Each row below is a small network's average activation on inputs in which a field has the value named, seen along a few directions.
Values that are neighbours, or in one group, have similar rows; names and order tell nothing.
Random noise pushes rows far along 5 fixed directions. That doesn't count. These rows show it; they differ only by the noise:
[ 261 -250   79  -39  137 -346  353 -261  260  118   86  157   99 -205
  -37]
[ -22 -170 -126  126 -194 -154  273 -216   14  327   60  -18  -24    6
   70]
[  67 -170  150  203 -298   11  379 -361  -56  508  -56 -363 -131 -324
  155]
[ 194   21   19  174   30   -1  -13 -250  -13   40   52  -33 -317 -139
 -252]
[ -34  -92 -277  254 -204   75  120 -138 -122  194   62   32 -138  144
   16]
[ 101 -182    5  120 -226  453  253  -22 -123  318  -42 -372   15 -246
  159]
[-298  223 -275   62 -220 -331 -307 -147  -71  233  180  -23 -441  304
 -423]


Values of V:
v2: [-132 -471 -334  137 -213    9  202  100  112   85  -51  479  525  419
  471]
v3: [ 127   39  -89  478 -209 -229  240 -507  -59  -43 -350  184 -403   53
  272]
v4: [ -77    5  179   70 -336 -103  -28 -143   -9  163 -145 -152  241  -76
  213]
v9: [-376  -14 -102  218 -325 -354   81 -145  171  186 -122   69   38  416
  100]
v13: [-206 -155 -156 -131 -421  179  473  -33 -128  356 -232 -292  464   27
  706]
v6: [ 183  140  394 -490  306  367 -114   93  167 -462  -72  -76   91 -273
  -76]
v8: [ -41 -161   29  332  194  250  432  273 -407 -110  -96  167  242  123
  760]
v12: [ 462 -507 -132 -241  548 -156  426   85  428 -294  163  534  560  -92
  124]
v1: [-333  183  325  258 -262 -127  -42  104 -505   89  -62 -254 -300 -197
  197]
v5: [ 274 -148  458 -203   36 -320  554 -366  421  401   79  -50  298 -349
  353]
v10: [-454  323 -335  -68 -321  786 -339  397 -277   72   18 -264  -30  256
 -225]
v7: [ 383  -65  493   73  295  -76   26  249 -286 -190  -74 -134  -37 -497
   96]
v11: [-121  -89 -162  341  -13  225   28 -218  -99   46 -172 -119   88   41
  299]
V is arranged as 4 separate groups.
Question: Which other values are in the same group as v4? Give them in the order they are listed.
Answer: v2, v9, v11
Question: Which other values are in the same group as v6? Give them in the order they are listed.
Answer: v3, v13
Question: Which other values are in the same group as v12? Give them in the order they are listed.
Answer: v5, v10

Values of J:
j8: [-106  103 -327  -41 -110  476 -747  488 -130 -450  -54   26  -84  442
 -110]
j1: [ -55  161 -106  186  -27  419 -296  369 -529   82  179  -84 -174   72
  -86]
j3: [ 299    8   14 -110  196  304  222 -140  -75 -187  -37 -117 -224 -357
  273]
j15: [ 301  258  225  390   32  453  141 -482  -34 -176  -18  189 -406 -158
  -86]
j6: [ -52   38  117  221 -192 -391  437  -72  -28   87 -255  149  -31  -37
  219]
j13: [-456  -13   21  -35  -23 -675 -110  247  221   51   45  269  285  402
   45]
j5: [  10  218  199 -760  236   72 -378  186  130 -231 -224 -308  -36 -255
 -184]
j2: [ 136 -226  686  963 -250 -264  560 -911 -333  562 -220 -303 -294 -688
  499]
j12: [ 176 -251 -156 -397  476  145 -479  442  210 -777  257  349  312  278
 -383]
j10: [ 110  -30 -429  456  252  315 -246  -62   -6  -82   -2   83 -221  265
 -410]
j4: [ 308  109  137  181  -69  279 -122 -224  109  120 -230 -371  -25 -360
  -96]
j7: [ 392   88   12 -265  193  337   86  102  284 -344  -77  248  519 -145
    2]
j11: [  75  276  302    0  -47 -140  -18   49 -200  118  -75 -248 -498 -509
 -283]
j9: [-272 -193 -420  108 -280  669  114  227 -100  287  214    4  105  362
  168]
j14: [  38 -215 -365 -160  107  360   85  276 -262 -295  251  -49  137  402
   95]
Each value of J is a pair of two hidden parts, and every pair occurs once (5 first parts, 3 second parts).
Question: Changing only the second part turns j8 into j13. j14 has the same second part as j8; what does that change turn j14 into?
Answer: j1
Question: Changing only the second part turns j11 into j15. j6 has the same second part as j11; what does that change turn j6 into?
Answer: j7

Values of D:
d13: [ -71   32 -102 -653  127   20   -6  459  170 -288  -62   70  394  215
   45]
d10: [ 186   52   97  180  397  636   61   89 -271 -254  190  139  111  -13
 -140]
d2: [-266  109  126  454 -228 -911   36 -421   -2  190   -2  291 -295  354
   92]
d6: [-283 -140 -417  -30 -241  132  -71   42   -4  257  -10   75  144  302
   31]
d3: [-335  181  219  410 -711   29  149 -466 -473  411 -173 -454 -819 -102
  138]
d9: [ -24 -183 -141  187  -75 -237  270 -174 -209  169  311   50   35  100
  184]
d4: [ -78  -84  163  -28  138 -344  -23  -41  177 -154  -92   98  391  -28
  116]
d7: [-241 -173 -433  160 -413 -151  176 -215   25  319   39   -2   19  369
  247]
d5: [ 151 -252  -29  500  -53  110  210 -377 -389   64  -42  -89 -599 -214
    1]
d12: [-151  107 -338  -21 -187 -294   47   -3  349  199   58  336  295  252
 -107]
d11: [  32   34  -37 -175  -18   23 -207  -73  208   20  139 -233  -95   35
 -138]
d1: [  15  242   37   84  148  186 -471  465  -90 -194 -153   87   51  124
 -187]
d8: [  42   75   36 -435   67  156   76  312   59  113 -163 -198  153 -389
  259]
D is arranged as 4 separate groups.
Question: Which other values are in the same group as d10? Give them in the order they are listed.
Answer: d9, d5
Question: Which other values are in the same group as d3? Give them in the order they are listed.
Answer: d13, d8
Question: Which other values are in the same group as d4? Give them in the order they are listed.
Answer: d2, d1
